A small network was trained on invented records. Each row is its activation on one of them, seen along a few directions.
Each row is followed by the record's values for the fields LAN, DAPUG, SOK, DURU, TUGI.
Not every record has every field; a missing one is left out.
Other fields move the rows too, some of them a lot.
In the rows, zero is written as 500.
Random noise pushes rows far along 17 fixed directions. That doesn't count. These rows show it; they differ only by the noise:
439  599  633  391  435  463  503  367  442  270  362  383  493  707  436  427  595  549  381  409  615  550  151  572  302  476  508  644  349  522  493  538  555  407  496  477  540  458  765
391  505  811  465  548  641  456  528  631  458  396  507  714  694  405  558  709  457  664  642  461  420  419  425  470  333  538  499  748  523  461  460  498  575  223  558  442  488  389
399  360  540  489  584  531  615  400  330  525  586  679  448  617  417  632  287  694  703  579  538  508  524  678  716  445  229  738  455  531  545  291  437  631  535  423  531  418  343
391  645  633  569  536  380  384  489  486  458  396  407  422  348  342  747  639  453  481  568  552  517  298  503  495  608  469  397  443  645  444  700  557  417  361  584  710  718  425
335  424  543  725  431  652  117  615  462  458  455  492  492  445  559  688  544  610  519  553  312  511  564  342  450  577  496  143  599  607  330  454  330  377  437  444  735  591  395
504  489  598  469  391  472  147  566  581  505  586  608  366  466  659  667  215  723  814  571  517  496  489  361  659  396  328  478  466  453  390  194  526  545  671  329  630  319  182
408  389  521  542  317  675  322  350  649  394  425  517  576  340  663  557  509  599  288  341  517  445  374  596  216  570  507  531  324  625  474  493  526  508  502  610  341  502  613
430  394  640  540  438  564  387  567  329  513  425  539  565  357  920  592  617  505  655  343  415  467  558  566  354  358  426  424  303  561  587  467  355  629  595  561  336  394  437
708  391  483  395  500  652  550  444  497  437  369  503  525  405  678  296  413  538  252  521  474  541  438  524  440  520  460  488  412  549  505  396  578  434  438  510  428  408  672
524  451  458  519  517  469  391  655  665  454  644  541  379  368  529  591  600  404  585  556  562  438  561  423  762  469  417  534  558  541  533  451  502  475  573  555  523  511  335
518  527  469  426  556  442  535  475  586  475  449  638  480  428  468  449  427  540  357  380  618  515  452  518  416  533  497  567  336  517  498  538  516  471  491  588  415  536  566
389  391  646  515  599  533  454  660  370  424  487  567  501  381  781  520  699  495  607  461  534  492  541  593  444  343  580  477  399  585  713  443  258  542  496  603  338  485  535
386  436  608  591  496  642  431  476  528  465  404  406  689  683  437  604  683  475  481  427  415  453  542  525  449  474  460  425  565  509  447  606  444  517  349  517  522  587  501
491  533  651  444  343  397  524  459  317  560  473  477  356  336  447  508  283  670  686  534  470  419  488  566  571  624  486  518  437  541  514  479  557  715  587  419  591  453  448
525  418  381  626  641  656  493  395  591  575  443  559  631  605  370  493  562  321  322  394  470  535  597  450  461  526  476  342  562  498  421  636  520  440  342  575  511  561  454
615  605  643  422  280  561  644  495  506  346  285  510  546  605  257  275  562  416  356  460  412  399  334  368  514  520  383  570  638  544  393  594  664  503  555  479  597  391  616
407  330  591  573  587  633  518  582  441  299  430  400  538  791  437  412  727  441  402  242  495  458  608  590  516  403  507  534  459  502  609  602  301  455  455  503  542  549  716
571  688  423  275  652  417  706  444  527  499  468  631  689  572  402  424  530  542  378  690  753  613  301  615  593  458  437  676  417  357  614  486  604  456  502  517  331  528  566
535  400  531  480  533  506  503  583  662  341  620  527  269  374  383  412  531  457  464  665  583  442  440  451  678  526  610  612  692  666  573  369  493  424  414  574  538  498  537

602  445  621  489  419  696  349  304  759  473  429  400  726  677  532  524  335  592  432  591  505  534  416  515  404  366  551  528  702  458  479  334  611  469  323  400  431  393  454 : LAN is nimum, DAPUG is robeg, SOK is pasiv, TUGI is nisen
419  449  527  529  326  529  383  435  405  581  567  216  644  347  889  637  637  576  595  518  398  426  480  701  351  622  582  396  349  467  546  541  569  653  534  492  348  551  574 : LAN is nimum, DAPUG is robeg, SOK is muna, DURU is sudo, TUGI is siraf
648  491  640  560  356  379  315  602  786  308  419  183  392  617  363  450  411  596  332  366  422  436  605  362  501  518  675  404  700  532  410  601  477  352  351  383  706  644  620 : LAN is dad, DAPUG is fosag, SOK is muna, DURU is tila, TUGI is nugof
514  553  625  590  470  407  305  555  538  485  490  595  494  131  841  673  518  484  569  627  574  562  352  519  413  310  570  406  493  668  662  403  442  437  535  564  381  464  317 : LAN is sufol, DAPUG is fosag, SOK is muna, TUGI is nisen
509  565  445  326  410  392  545  560  782  350  477  562  529  581  391  346  709  372  426  276  604  402  509  340  515  436  461  600  387  440  412  612  541  513  558  583  387  508  621 : SOK is numil, DURU is ren, TUGI is nugof
484  661  472  411  660  201  745  665  292  648  544  734  437  632  427  397  502  474  733  563  485  556  625  322  475  375  574  486  644  424  471  529  303  571  524  504  406  469  387 : LAN is guvav, SOK is numil, DURU is sudo, TUGI is nisen
512  569  600  245  582  354  798  348  483  461  544  653  395  692  377  425  369  538  654  647  569  533  185  489  491  401  348  909  520  570  372  265  669  508  376  525  452  316  506 : LAN is sufol, DAPUG is robeg, SOK is muna, DURU is sudo, TUGI is bopa
488  546  369  362  649  430  647  481  634  641  604  686  594  546  406  415  283  719  455  646  569  519  601  504  485  595  628  569  531  375  440  406  500  545  373  513  308  607  531 : SOK is muna, TUGI is bopa
619  573  568  471  732  366  570  572  502  483  516  451  318  467  387  341  573  301  509  701  603  582  437  391  580  447  796  374  727  543  626  538  490  402  294  553  558  538  513 : LAN is dad, DAPUG is sak, SOK is numil, DURU is sudo, TUGI is nisen
451  241  355  673  561  733  280  361  560  479  553  489  501  523  687  549  533  404  383  298  506  507  564  584  419  479  475  391  344  535  533  494  486  478  539  547  455  472  497 : LAN is dad, DAPUG is sak, SOK is numil, TUGI is siraf
441  518  418  519  464  505  712  397  460  518  382  817  752  564  634  677  525  495  376  357  416  556  391  540  278  363  96  754  398  604  355  483  449  422  561  645  276  431  433 : LAN is nimum, DAPUG is sak, SOK is pasiv, TUGI is nisen
522  538  435  427  596  321  676  610  461  587  507  697  342  153  472  448  386  582  437  575  530  475  544  515  493  648  542  532  404  606  510  538  476  510  479  645  430  638  523 : LAN is guvav, DAPUG is karav, SOK is pasiv, DURU is sudo, TUGI is siraf
559  600  592  453  615  330  617  466  281  595  415  351  413  530  421  440  479  446  575  446  578  534  531  604  536  491  611  425  382  426  653  709  539  613  513  444  560  574  524 : LAN is guvav, DAPUG is fosag, SOK is numil, TUGI is vave
476  492  578  542  502  439  387  376  470  488  515  348  461  606  630  629  517  473  662  553  502  587  404  522  416  346  554  501  571  556  512  414  456  475  431  443  513  432  419 : LAN is guvav, SOK is pasiv, TUGI is bopa
218  509  435  544  562  575  554  435  512  660  668  686  682  529  451  587  656  477  649  624  488  451  505  519  393  550  595  499  598  459  455  489  482  649  422  630  288  542  400 : LAN is sufol, DAPUG is fosag, SOK is muna, DURU is tila, TUGI is bopa
522  441  340  399  575  500  502  564  881  410  689  527  583  379  444  476  692  407  415  654  678  463  566  491  730  482  621  595  617  491  623  406  476  408  353  598  323  616  574 : LAN is lirav, DAPUG is molo, SOK is pasiv, TUGI is nugof
566  670  846  183  591  351  593  705  497  453  353  388  489  469  530  421  635  597  660  780  488  472  336  387  525  450  559  547  541  494  436  438  567  497  219  536  530  548  582 : LAN is guvav, DAPUG is karav, SOK is pasiv, DURU is tila, TUGI is nugof
502  505  335  519  725  427  837  613  329  539  530  534  440  798  302  406  794  143  516  374  275  475  578  300  624  576  261  486  547  505  218  669  530  368  388  599  696  539  546 : LAN is lirav, DAPUG is molo, SOK is muna, DURU is ren, TUGI is vave
643  376  426  491  746  620  520  369  638  509  515  443  570  558  632  506  491  448  355  709  578  670  441  549  400  376  607  532  653  554  562  338  499  331  169  561  343  495  509 : LAN is dad, DAPUG is karav, SOK is muna, DURU is sudo, TUGI is vave
465  420  403  467  634  443  509  595  580  555  543  455  362  515  479  622  579  448  496  278  486  438  673  443  544  618  327  556  243  477  334  645  514  497  457  625  581  646  471 : SOK is rafo, DURU is sanu, TUGI is siraf
531  318  582  615  539  729  356  257  480  461  488  401  469  615  553  522  394  406  509  408  507  511  399  614  534  435  405  473  425  530  538  438  654  516  465  414  641  364  447 : LAN is nimum, DAPUG is robeg, SOK is muna, TUGI is nisen
479  587  657  284  423  488  632  558  564  627  407  660  531  346  287  408  299  673  596  475  507  329  587  460  539  669  480  607  415  428  410  537  621  768  463  570  448  537  459 : LAN is dad, DAPUG is sak, SOK is pasiv, DURU is ren, TUGI is nisen
635  590  601  368  781  456  461  341  504  552  417  590  404  617  472  468  298  407  578  498  674  644  235  439  445  371  419  509  324  442  432  420  743  434  391  481  620  349  367 : LAN is nimum, DAPUG is robeg, SOK is muna, DURU is sudo, TUGI is siraf
539  266  731  322  475  716  629  547  600  553  523  358  505  527  517  259  540  481  675  605  284  239  618  434  519  586  640  555  696  532  400  383  636  761  212  570  414  411  597 : LAN is nimum, DAPUG is robeg, SOK is pasiv, DURU is sudo, TUGI is nugof
449  558  593  468  398  381  673  404  513  398  477  476  433  471  380  488  583  399  477  370  548  431  333  573  344  509  552  746  483  627  555  600  520  525  489  632  426  462  629 : LAN is lirav, DAPUG is molo, SOK is pasiv, TUGI is nugof
459  492  588  441  676  671  507  552  655  459  462  744  650  509  494  425  608  487  447  692  573  475  371  456  516  402  474  484  551  506  505  399  582  460  373  608  386  518  434 : LAN is guvav, DAPUG is fosag, SOK is muna, DURU is sanu, TUGI is siraf
588  448  518  573  438  539  479  559  563  497  582  268  493  610  495  400  640  256  586  412  447  426  640  462  631  454  639  443  689  408  592  584  540  546  538  454  540  445  505 : LAN is nimum, DAPUG is robeg, SOK is pasiv, DURU is sudo, TUGI is bopa
674  737  453  197  663  146  625  581  593  538  584  296  366  612  575  382  680  324  608  569  671  599  392  337  489  434  663  591  456  348  457  565  619  422  405  548  402  498  580 : LAN is guvav, SOK is numil, DURU is sudo, TUGI is bopa
457  615  606  325  571  359  440  435  625  516  588  413  326  474  459  361  506  404  654  334  765  445  352  517  377  543  821  591  263  365  591  572  668  639  535  574  426  460  609 : SOK is pasiv, DURU is sudo, TUGI is vave

Here are new rows. What are their fields?
583  592  365  478  460  581  617  485  150  494  501  460  552  524  604  422  642  392  522  713  492  629  377  554  687  467  330  478  499  400  626  461  534  481  782  379  546  350  505 : SOK is pasiv, DURU is sudo, TUGI is bopa
653  427  514  322  431  263  556  428  473  591  624  84  294  421  812  603  376  627  641  561  446  493  514  610  502  588  512  652  355  502  439  428  639  583  399  440  467  519  565 : LAN is sufol, DAPUG is fosag, SOK is numil, DURU is sudo, TUGI is bopa
349  565  297  628  660  611  510  661  247  395  494  793  564  539  311  398  793  287  437  565  519  613  507  380  716  478  403  242  517  466  575  542  287  297  654  475  699  520  555 : LAN is lirav, DAPUG is molo, SOK is pasiv, TUGI is nugof
522  566  682  609  369  600  288  467  435  424  305  440  462  361  438  547  385  549  439  483  522  514  353  509  461  506  519  372  464  549  554  544  565  476  605  409  713  488  460 : SOK is pasiv, DURU is sudo, TUGI is vave
514  451  662  485  438  563  568  388  429  352  379  719  445  294  466  587  505  377  569  456  589  466  302  590  692  321  140  701  343  694  633  418  579  551  604  545  558  345  366 : LAN is lirav, DAPUG is molo, SOK is pasiv, TUGI is nugof
600  226  557  493  734  775  529  581  623  472  374  469  635  771  528  454  444  605  315  402  301  437  737  482  592  491  267  463  434  455  305  468  515  421  210  481  598  628  574 : SOK is muna, TUGI is siraf
455  529  607  444  528  555  457  615  566  489  419  582  623  503  699  497  736  407  564  571  332  483  424  280  284  406  484  405  584  555  312  446  462  443  347  639  397  450  465 : LAN is nimum, SOK is pasiv, DURU is tila, TUGI is nugof
454  660  390  320  474  452  554  478  550  522  430  530  582  394  469  650  547  647  348  577  554  541  367  532  483  653  240  649  258  451  343  577  627  443  513  586  468  667  523 : LAN is guvav, DAPUG is karav, SOK is pasiv, DURU is tila, TUGI is bopa
537  456  463  597  595  660  383  416  631  585  564  577  583  635  449  613  508  340  597  561  564  507  532  455  652  353  377  464  607  398  521  485  619  557  560  475  501  402  193 : SOK is numil, TUGI is siraf
433  623  533  446  644  166  538  675  314  650  468  502  365  374  623  589  442  668  616  472  363  545  612  394  307  661  603  306  316  543  295  591  350  470  329  554  565  704  551 : SOK is muna, TUGI is siraf
371  466  582  682  294  399  614  627  169  288  455  479  361  152  698  600  679  549  388  443  451  461  387  755  415  545  469  613  379  771  761  600  277  458  769  589  473  587  689 : LAN is nimum, SOK is pasiv, DURU is sudo, TUGI is siraf
428  444  516  595  548  620  505  409  545  518  568  774  521  348  447  532  478  416  570  653  627  499  420  572  577  371  506  586  639  607  681  379  484  551  535  579  379  399  314 : LAN is guvav, DAPUG is karav, SOK is pasiv, TUGI is nisen
610  454  372  386  584  675  442  577  661  579  546  595  612  480  632  339  502  521  437  711  492  525  576  358  532  505  584  387  611  383  453  329  561  471  418  513  336  454  483 : LAN is dad, DAPUG is karav, SOK is numil, DURU is sudo, TUGI is vave
480  540  412  465  521  528  437  479  655  582  581  480  580  654  500  520  528  464  558  490  473  509  532  368  384  531  572  496  572  397  323  455  541  477  431  515  447  460  485 : SOK is pasiv, TUGI is vave
